A small network was shown many inputs. Here are its activations along a few directions, one row for each input.
In each table, some parts of the input vary, and every possible input appears once, in random order.
Descriptions start from the smaller parts, as in this example, which fits no table here: one of 2 separate values, together with either a single point or one of 9 places around a ring or (one of 4 places along a line, together with one of 5 places around a ring).
Shared parts are said once, and a part with two or three values counts as separate values.

Other details of the inputs vary at random and push rows far along three fixed directions, the same in every table; ignore that.

Rows:
r1: [-10,-8,25,-13,0,2,-4,-18,6,-40,-4,-9,2,-13]
r2: [6,-43,22,46,-9,-4,29,-30,-10,3,13,-8,13,31]
r3: [-14,22,41,-16,-18,-10,-13,-15,-1,-35,-31,-10,-7,-9]
r4: [-26,8,-2,-52,6,20,-11,30,-3,-12,15,-6,9,-41]
r5: [-7,17,7,-26,-7,14,-24,18,-7,11,-2,-1,-2,-46]
r6: [17,-14,2,11,-16,-13,6,-34,8,-6,10,0,8,34]
r7: [40,13,-8,4,-13,-14,-20,-21,-1,25,-18,1,-17,1]
r8: [42,15,-26,-13,25,-37,-34,-21,2,20,-15,-9,-38,9]
r9: [-10,10,33,-12,-4,-18,-5,-20,-15,-46,-22,-21,-12,-15]
r10: [32,0,-5,12,-12,0,-6,-16,5,9,-5,3,-2,38]
r11: [-17,-12,44,-18,0,-19,-24,-24,-9,-24,-12,-17,-9,-22]
r12: [-32,14,7,0,2,33,8,26,10,2,7,-1,27,-35]
r13: [21,0,-39,14,9,-35,-33,-4,-21,3,-24,17,-21,10]
r14: [47,27,-34,-12,-7,-6,-35,-12,-1,25,-18,-1,-21,14]
r15: [-28,25,29,-28,11,24,7,14,11,-21,-17,2,11,-37]
r16: [13,34,-26,-25,3,-5,-34,17,-12,30,-15,-5,-43,-2]
r17: [-27,2,30,-14,-15,-15,-4,-8,-6,-25,-1,-14,3,-11]
r18: [-7,12,22,-39,5,-7,-10,2,6,-15,-2,3,-6,-38]
r19: [25,-6,-37,0,19,9,-8,11,-14,21,16,-7,-17,16]
r20: [-18,1,38,-16,11,-17,-13,-19,-18,-29,-24,-32,5,-20]
r21: [-14,-11,22,-5,1,17,20,-13,-4,-43,0,-9,16,-10]
r22: [-31,-16,28,4,6,20,31,-1,13,-28,20,12,10,-24]
r23: [-35,20,-10,-37,24,30,5,69,-17,-15,24,-4,-8,-51]
r24: [-6,-21,-31,10,2,38,30,47,12,27,32,17,19,14]
r25: [12,-5,-18,16,21,-17,-10,-11,2,24,8,-7,-12,23]
r26: [4,11,-85,-6,58,26,-3,76,-2,36,25,47,0,-32]
r27: [-26,12,26,0,-29,2,-7,-10,-7,-19,-18,-18,8,-15]
r28: [-11,12,30,13,-33,-4,2,-20,5,-31,-21,-10,14,-6]
r29: [10,-14,21,29,-20,8,31,-21,5,5,0,13,12,27]
r30: [10,-14,2,34,8,-3,38,-23,0,-6,5,-6,16,25]
r31: [-32,5,39,-21,-19,-21,-19,-6,-4,-29,-30,-20,-4,-12]
r32: [34,12,-13,-23,-1,-27,-40,-16,7,8,-29,-6,-28,15]
r33: [30,23,-41,-22,16,5,-26,25,-13,62,3,12,-39,-2]
r34: [-5,-26,7,50,-17,-17,17,-23,0,-5,22,-7,7,49]
r35: [20,2,-49,-11,30,-8,-31,28,-18,21,-6,35,-26,-26]
r36: [16,31,-47,1,15,30,8,41,17,37,19,18,1,-20]
r37: [-12,-17,-15,41,0,46,54,36,13,30,37,19,38,27]
r38: [35,19,-15,-11,-12,-17,-57,-21,-10,22,-23,-18,-20,9]
r39: [6,-22,11,27,-15,-4,30,-16,17,6,0,12,9,23]
r40: [-18,-34,10,38,-15,18,45,16,14,14,29,16,35,20]
r41: [-16,22,11,-35,-2,-11,-8,9,4,-25,-3,-4,-10,-28]
r42: [48,-6,-9,12,10,-29,-11,-26,-10,15,-5,-6,-26,19]
r43: [-27,0,32,-19,-2,-13,0,-17,-2,-16,-9,-17,17,-9]
r44: [21,0,-8,21,-16,-26,3,-6,11,7,-7,3,-11,36]
r45: [-46,-2,6,-11,14,44,52,44,27,-12,10,17,32,-35]
r46: [-23,-8,-10,-29,15,7,-24,14,-20,-34,-23,14,7,-40]
r47: [21,-5,-4,12,-13,0,-16,-12,-5,20,-2,-5,-1,40]
r48: [10,-24,25,26,-17,-29,4,-43,-3,9,7,-6,11,42]
r49: [-8,-18,-5,31,-1,4,30,6,14,22,8,5,21,29]
r50: [-3,-6,-18,12,12,15,42,15,19,15,33,15,22,4]
r51: [-10,-23,-14,11,5,23,14,1,1,2,28,1,4,13]
r52: [0,-14,1,37,-11,-9,26,-17,8,-14,18,2,1,31]
Each input here is: one of 4 separate values, together with either a single point or (one of 2 separate values, together with one of 6 places along a line).
- The inputs of r24 and r49 match in every part but the choice among 4 separate values. If r14 is changed in the same way as r24 into r49, which row does it become? => r36
- Which other rows agree with r17 in the choice among 4 separate values? List them by row number. => r3, r9, r13, r16, r23, r27, r28, r31, r34, r41, r44, r52
- Which other rows does r22 become when the place on the line of 6 takes its other values? List them by row number. => r7, r18, r29, r39, r42
- Which other rows does r38 become when the choice among 4 separate values takes its other values? List them by row number. => r5, r12, r27
- Start at r2 and move only the place on the line of 6, one step at a time. The first step leads to r11. Which rows follow, in order? => r48, r40, r33, r5

Rows:
r53: [-32,-2,35,-19,5,3,7,3,0,-26,-7,-7,11,-29]
r54: [28,5,-55,1,21,5,-14,24,-1,36,11,18,-13,9]
r55: [-33,5,27,-30,1,17,-3,7,-6,-32,3,-14,2,-33]
r56: [0,-10,8,25,-23,30,46,1,28,16,27,7,28,23]
r57: [18,-5,-17,21,5,-12,0,-10,4,9,-2,9,0,21]
r58: [-2,15,-4,-28,21,1,-13,16,-6,-7,-8,-1,-9,-35]
r59: [-12,-24,-4,33,-2,13,46,9,9,1,35,9,22,19]
r60: [-36,0,7,-30,11,24,9,33,-4,-18,16,1,7,-40]
r61: [38,5,-42,1,18,-8,-18,7,-12,33,2,7,-22,10]
r62: [8,5,66,10,-45,-52,-31,-77,-5,-34,-57,-40,-3,38]
r63: [-23,9,8,-22,5,18,-7,21,-5,-25,-6,13,2,-41]
r64: [28,16,-20,16,-14,-17,-26,-11,1,41,-17,1,-14,22]
r65: [22,27,-12,-40,15,-25,-44,-3,-9,7,-14,-20,-41,-12]
r66: [6,-17,-10,17,3,1,10,1,-1,19,13,4,2,21]
r67: [-9,-28,14,47,-20,2,37,-20,9,-20,5,13,29,29]
- Describe the family of inputs behind these rows. => either one of 3 separate values or (one of 2 separate values, together with one of 6 places along a line)
- What sort of input is r60? => one of 2 separate values, together with one of 6 places along a line

Rows:
r68: [-25,1,-62,-16,36,39,11,77,1,5,28,39,3,-50]
r69: [-19,18,40,-57,6,-12,-58,-13,-29,-57,-41,-24,-23,-48]
r70: [-13,-23,4,52,9,30,69,9,21,8,34,25,36,11]
r71: [14,6,-32,7,22,-10,3,1,1,-3,8,10,-7,1]
r72: [22,-14,-19,35,-17,-9,39,-6,7,28,31,-8,-2,63]
r73: [6,-27,-23,47,-7,-12,12,1,-6,31,24,-2,0,55]
r74: [46,39,-34,-60,15,-29,-58,11,-16,10,-13,-8,-71,-20]
r75: [-17,25,52,-68,13,-21,-46,-25,-6,-27,-29,-32,-13,-57]
r76: [-46,-24,72,29,-26,-12,36,-47,0,-50,0,-35,33,24]
r77: [-36,8,-41,-22,29,65,33,84,-3,19,47,9,10,-30]
r78: [-37,0,37,-42,11,29,-9,14,-3,-20,-1,-11,23,-51]
r79: [18,-20,-31,35,11,-3,9,11,1,41,4,27,2,17]
r80: [-34,8,33,-29,17,25,1,17,-4,-27,-25,5,18,-56]
r81: [52,39,-15,15,-36,-24,-47,-25,-3,53,-36,-21,-24,19]
r82: [60,-5,7,6,-15,-52,-24,-57,3,32,-10,-20,-20,51]
r83: [-26,-11,85,28,-69,9,26,-65,38,-49,-29,-23,42,42]
r84: [-68,35,27,-39,-25,40,-1,46,13,-32,-19,20,26,-58]
r85: [34,15,-46,-31,19,-30,-69,14,-27,23,-12,2,-60,-9]
r86: [20,2,-49,14,19,16,15,23,-4,23,41,15,-22,11]
r87: [8,-27,1,48,-8,16,69,2,25,12,25,26,32,29]
r88: [-41,-43,59,16,-22,1,16,-37,-3,-25,-5,-9,42,1]
r89: [31,5,-57,8,18,3,21,30,13,15,27,28,-9,10]
r90: [50,-7,-8,22,-2,-60,-47,-65,-19,-9,-47,-13,-15,47]
- Describe the family of inputs behind these rows. => either one of 3 separate values or (one of 4 places along a line, together with one of 5 places around a ring)
- What sort of input is r84? => one of 3 separate values
- Start at r79 and move only the place on the ring of 5, one step at a time. The first step leads to r88. Which rows follow, in order? => r73, r85, r68
